Each row below holds a small network's activations on one input, seen along a few directions.
In each table, some parts of the input vary, and every possible input appears once, in random order.
A made-up example of a description, with smaller parts first: one of 5 places around a ring, together with either a single point or one of 11 places around a ring or (one of 3 separate values, together with one of 6 places along a line).
Shared parts are said once, and a part with two or three values counts as separate values.
(in the rows, 128 means zero)

Other details of the inputs vary at random and push rows far along two fixed directions, the same in every table; ignore that.

Rows:
R1: [129 124 141 131  89 126 106 142 158  91 108 118]
R2: [ 72  62 229 117 195 148 107 107  65 209 144 203]
R3: [122 138  93 118  88 137 137 168 161  80 106 112]
R4: [143 142 247 161 104 147 120  59 132 113 139 134]
R5: [162 143 108 122  94 144 146 101 131 131 124  85]
R6: [105 109  52 123 139 146 148 143  61 178 130 168]
R7: [167 128 184 112 144 128 134  78 153 107 128 110]
R8: [107  95  56 122 141 126 125 159  74 192 140 142]
R9: [ 63 141  22 113 154 114 127 207  84 161 145 153]
R10: [109  65 222 120 224 117 100  77  68 219 144 193]
R11: [ 70 116  40  95 146 135 135 229 107 161 121 166]
R12: [129 171  91 132 106 118 125 151 153 102 127  79]
R13: [115 162  68 148 104 122 134 155 131  85 123 106]
R14: [131 106 210 143 112 149 123  90 138  99 114 130]
R15: [134 120 175 127  97 139 128 112 157  83 116 113]
R16: [162 141  93 128  78 142 152  94 131 104 121  90]
R17: [ 67  90 117 106 168 128  96 185  87 199 129 189]
R18: [136 153 209 147 105 144 120  89 140 123 138 122]
R19: [153 150 198 149 135 119 130  79 156 127 143  85]
R20: [102 128 132 140 165 116 135 125 101 159 151 152]
R21: [ 83 112  52  95 169 139 153 193  87 146 132 187]
R22: [114 113 148  98 169 142 141 135 114 158 134 150]
R23: [143 122 202 134 103 129  97 110 165 115 110 103]
R24: [130 164  72 145 100 131 147 154 148  92 134 132]
R25: [171 111 219 124 146 107 110  54 152 119 127 106]
R26: [153 125  60 144  86 128 135 135 126 113 120  92]
R27: [168 117 217 115 150 127 131  55 146 107 133 118]
R28: [127 173  82 160  70 142 145 161 142  71 119 132]
R29: [159 121  84 156  86 133 133 117 128 108 114  93]
R30: [ 65 141  21 120 154 117 128 205  80 156 142 159]
R31: [143 142 205 147 141 119 127  71 144 135 147  99]
R32: [165 119 193 119 148 108 111  74 154 128 123 104]
R33: [ 81 133  76 115 176 132 134 187  93 205 158 181]
R34: [160 141  92 121 122 127 150 129 152  67 113 121]
R35: [103  75 142 120 177 133 109 116  60 240 150 152]
R36: [139 147  89 107 109 138 155 150 160  78 113 109]
R37: [142 152 161 147 112 134 136  97 152 108 145 121]
R38: [137 162  91 159  98 135 146 138 149  86 130 130]
R39: [150 125 119 145 101 107 115 136 160  83  99 107]
R40: [125 105 122 111 173 108 118 129 110 155 130 155]
R41: [ 96  85 183 114 193 149 135 110  77 174 139 191]
R42: [146 122 183 116 127 142 144  89 145  95 127 120]
R43: [154 119 173 130 124 106 101 117 162 126 113  97]
R44: [155 144  59 129  79 141 156 117 124 100 117 104]
R45: [154 162   8 104 106  98 137 196 177  84 104  91]
R46: [ 94  91 114 111 166 102 100 167 102 179 129 165]
R47: [154 106 200 142 123 107  99  89 150 112 114 110]
R48: [170 132 182 111 145 128 135  86 157 112 128 103]
R49: [128 145 178 140 131 124 112  92 134 128 139  95]
R50: [124 174  32 137 101 108 154 174 153  83 133 101]
R51: [163 131 141 116 135 125 143  99 148  86 124 122]
R52: [133 143 230 150 108 143 120  75 130 123 144 135]
R53: [ 92 115 145 147 183 121 131 121  82 180 153 171]
R54: [129 189  59 134  70 137 141 190 160  89 122 112]
R55: [ 90  91 125 106 180 106  98 165  97 202 129 169]
R56: [147 169 115 143  98 133 140 127 168  96 136 106]
R57: [125 131  92 134  79 124 113 170 158  77  99 122]
R58: [100  84 104 115 175 132 114 149  63 239 148 149]
R59: [132 109 185 148 104 134 103 111 143 100 106 131]
R60: [155 158  37 119  70 140 157 137 139 102 114  86]
Description of these inputs: one of 5 places along a line, together with either one of 2 separate values or one of 4 places along a line or one of 6 places around a ring.
The inputs of R28 and R54 match in every part but the place on the line of 5. If R59 is changed in the same way as R28 into R54, which row does it become?
> R23
The inputs of R42 and R36 match in every part but the place on the line of 5. If R37 is changed in the same way as R42 into R36, which row does it become?
> R56
Change only the place on the line of 4 in R33. List by row number the other rows that result.
> R12, R19, R54
A walk changes only the place on the ring of 6. It starts at R27 and steps to R25. List the rest of the walk in order.
> R46, R1, R15, R42
Change only the choice among 2 separate values in R44. List by row number the other rows that result.
> R26

Rows:
R61: [131 140 146 132 100 139 132 124 151  89 121 117]
R62: [119 158  76 138 116 124 140 160 133 107 131 134]
R63: [113 153  50 133  91 129 132 190 138 105 119 124]
R64: [ 95 100 101 121 147 130 123 161  98 151 125 167]
R65: [146 134 175 133 125 138 137  95 147  96 123 127]
R66: [152 112 170 132 126 135 127  87 132 111 119 122]
R67: [120 135  86 132  98 126 124 157 128 116 117 124]
R68: [150 139 167 132 130 134 144  88 142 104 133 120]
R69: [148 129 107 119 116 130 139 115 127 119 123 110]
R70: [121 133 109 128 103 137 130 152 142 105 120 123]
R71: [122 141 153 139 110 135 122 126 135 115 130 129]
R72: [131 125 107 127 134 111 122 141 138 114 120 116]
R73: [159 136 151 143 109 130 134  88 141 122 132  90]
R74: [138 126 185 124 132 142 131  92 132 122 130 130]
R75: [143 130 141 149 115 125 123 102 130 118 129 114]
R76: [142 133 144 143 109 127 121 100 130 127 128 107]
R77: [112 137 106 130 118 133 139 158 137  99 122 144]
R78: [100 112 137 110 178 118 121 151 111 161 137 176]
R79: [141 124 159 125 125 141 130 106 134 123 125 123]
R80: [158 138 149 128 114 137 140  95 143 110 130 100]
R81: [ 87 100  96 111 148 132 121 166  89 170 127 167]
R82: [ 95 112 120 102 174 121 118 163 105 173 138 174]
R83: [131 133 208 150 124 133 121  91 138 113 132 133]
R84: [ 90 120 145 127 167 133 119 132  84 190 152 170]
R85: [164 132 155 131 111 134 137  88 145 113 126  95]
R86: [118 150  80 122 132 113 135 170 146 100 124 127]
R87: [124 127 109 142 109 125 121 144 126 112 119 131]
R88: [124 136 150 122 141 120 120 126 138 125 132 119]
R89: [126 137  63 117 119 111 125 167 139 114 115 109]
R90: [152 148 133 124 111 136 144 107 146  98 129 106]
R91: [127 133  99 125 126 114 124 154 142 125 121 108]
R92: [133 147  75 129 113 129 143 143 131 125 134 111]
R93: [114  95 169 117 164 138 122 111  96 181 134 156]
R94: [ 86 116  85 126 140 129 119 181  94 176 133 163]
R95: [134 124 107 118 126 115 121 152 147 127 118 121]
R96: [128 101 170 136 162 128 125  83  94 171 146 140]
R97: [138 140  28 118 110 124 151 167 131  98 118 119]
R98: [ 97  89 179 123 161 138 113 121  93 186 137 164]
R99: [147 153 129 136 108 131 143 106 144 103 135 101]
R100: [128 139 135 141 120 131 124 121 125 139 137 121]
R101: [148 125 148 135 122 128 130  85 123 136 133 105]
R102: [138 114 139 116 135 115 114 123 136 133 119 125]
R103: [155 133 117 124  97 133 134 116 147  93 109 104]
R104: [137 119 166 121 140 121 114 117 142 136 128 127]
R105: [ 90 110 122 111 178 120 114 158  97 186 141 157]
R106: [147 139 178 143 132 130 139  76 136 116 141 117]
R107: [110 112 155 138 154 130 115 116  94 188 144 146]
R108: [134 127  68 117 123 110 126 170 147 103 112 127]
Describe the family of inputs behind these rows.
> one of 6 places along a line, together with either one of 2 separate values or one of 6 places around a ring
The inputs of R87 and R94 match in every part but the place on the line of 6. If R96 is changed in the same way as R87 into R94, which row does it become?
> R73
The inputs of R67 and R63 match in every part but the place on the line of 6. If R102 is changed in the same way as R67 into R63, which row does it become?
> R104
List by row number the other rows that have the place on the line of 6 in common with R90.
> R61, R71, R74, R82, R84, R88, R99
Change only the choice among 2 separate values in R104. List by row number the other rows that result.
> R105

Rows:
R109: [139 129 163 125 130 128 130 116 148 117 130 131]
R110: [133 124 140 139 114 127 127 114 124 126 123 135]
R111: [111  96 130 108 180 120 116 132  92 180 136 151]
R112: [124 138 112 138 110 135 132 140 142  92 124 127]
R113: [136 115 158 128 125 122 115 118 137 122 113 116]
R114: [140 117 162 125 128 117 107 109 135 125 123 110]
R115: [142 120 135 117 134 119 130 125 142 125 119 123]
R116: [128 135 155 131 116 145 133 119 128 122 137 120]
R117: [133 152  96 131 110 123 122 143 141 116 121 110]
R118: [105 117 132 121 159 127 112 134  84 181 141 170]
R119: [140 134 135 130 132 132 132 114 131 133 123 119]
R120: [147 145  96 128 112 131 140 132 133 109 118 124]
R121: [ 97 110 149 119 178 130 131 130  95 171 142 172]
R122: [114 124  94 128 130 120 123 147 104 149 134 152]
R123: [134 132 125 136 129 129 137 125 132 135 128 114]
R124: [138 117 156 122 128 126 118 124 145 127 126 128]
R125: [137 140 107 138 110 132 137 141 145 116 126 107]
R126: [129 123 151 133 126 121 111 112 127 118 124 114]
R127: [ 91 107 141 107 158 129 115 125  86 188 143 160]
R128: [133 136 165 127 129 117 116 113 144 121 133 127]
R129: [135 124 150 120 129 112 110 121 140 129 128 123]
R130: [139 115 156 131 135 129 128 103 128 117 119 114]
R131: [132 133 164 129 120 143 136 109 127 123 136 117]
R132: [113 139  36 106 105 135 146 181 128 117 120 130]
R133: [137 112 151 124 129 130 116 124 137 126 121 121]
R134: [122 132 157 139 125 124 117 107 130 112 131 125]
R135: [127 133 147 128 127 121 126 133 143 119 123 136]
R136: [129 137 135 134 123 131 122 126 132 133 119 123]
R137: [114 130 137 140 123 128 127 127 128 112 122 135]
R138: [137 120 160 125 124 118 117 120 146 123 118 123]
R139: [132 136 149 127 125 138 143 111 124 123 133 116]
R140: [133 128 124 115 120 135 140 113 128 125 123 118]
R141: [135 127 126 115 127 130 134 106 125 131 132 115]
R142: [145 121 150 137 116 133 131 101 128 123 129 131]
R143: [131 133 159 133 130 134 132 117 140 112 131 132]
R144: [141 124 140 139 112 135 128 112 130 122 130 134]
R145: [130 128 103 132 110 133 126 148 141  98 116 115]
R146: [105 119  97 137 130 123 130 155 111 152 130 144]
R147: [137 113 129 119 127 127 122 133 137 122 117 118]
R148: [132 121 126 141 119 130 133 124 130 130 134 122]
R149: [127 137 113 121  98 132 133 131 139 111 116 114]
R150: [101 109 144 130 161 138 120 137 100 187 146 156]
R151: [105 129 101 133 135 127 128 159 116 155 128 138]
R152: [148 136 130 129 129 128 129 106 124 126 132 123]
R153: [143 135 139 134 116 140 125 119 129 123 128 133]
R154: [130 139 126 124 129 133 140 120 121 126 140 114]
R155: [141 133 137 137 133 125 131 109 133 134 137 106]
R156: [139 118 143 118 128 124 124 129 145 125 123 126]
R157: [ 95 137  96 117 133 129 128 160 101 150 141 142]
R158: [115 131  89 110 155 116 134 156 122 142 137 149]
R159: [142 123 131 134 123 127 137 108 124 126 126 132]
R160: [125 136 165 134 117 136 131 114 126 124 129 118]
R161: [121 129 124 134 124 134 134 131 132 106 127 134]
R162: [109  90 142 109 178 124 119 132  92 181 129 156]
R163: [135 123 121 140 124 124 139 120 127 131 130 120]
R164: [137 127 111 137 128 120 135 121 126 131 137 115]
R165: [129 118 163 138 125 127 117 112 129 116 115 118]
R166: [133 125 148 145 117 120 120 107 130 132 135 115]
R167: [101 129 109 125 146 134 130 162 118 137 136 161]
R168: [126 135 110 130 132 124 135 125 128 110 132 125]
R169: [131 136 144 141 121 123 119 118 134 135 133 110]
R170: [142 132 136 130 121 138 128 117 124 126 128 135]
R171: [131 124 124 143 114 132 130 129 134 128 133 124]
R172: [129 116 138 130 130 133 124 124 128 118 121 122]
R173: [140 142 112 122 122 121 142 138 152 102 120 124]
R174: [ 88 113 157 126 171 129 121 138  96 171 138 175]
R175: [143 124 123 116 137 114 126 125 140 126 127 118]
R176: [123 153 105 132 114 120 127 148 144  97 126 123]
R177: [138 145 108 133 109 137 128 140 146 115 122 115]
R178: [147 126 132 134 126 123 133 100 125 126 134 123]
R179: [112 147  37 114 116 124 140 204 144 108 124 146]
R180: [129 139 123 128 138 123 135 126 133 116 135 127]
R181: [130 126 154 136 132 131 134 103 130 111 126 127]
R182: [131 135 111 119  99 141 134 131 142 110 124 115]
R183: [142 144 107 131 112 135 133 136 145 115 120 112]
R184: [119 137  28 117 127 119 138 181 123 109 119 121]
R185: [139 139 115 127 136 127 130 120 130 133 130 115]
R186: [112 133  89 124 131 130 127 160 103 147 124 158]
Describe the family of inputs behind these rows.
> one of 6 places along a line, together with either one of 2 separate values or one of 5 places around a ring or one of 6 places around a ring
The inputs of R173 and R109 match in every part but the place on the line of 6. If R120 is changed in the same way as R173 into R109, which row does it become?
> R170
The inputs of R169 and R155 match in every part but the place on the line of 6. If R114 is changed in the same way as R169 into R155, which row does it become?
> R111
Change only the choice among 2 separate values in R154. List by row number the other rows that result.
> R141
A walk changes only the place on the ring of 6. It starts at R109 and steps to R156. List the rest of the walk in order.
> R147, R172, R161, R143
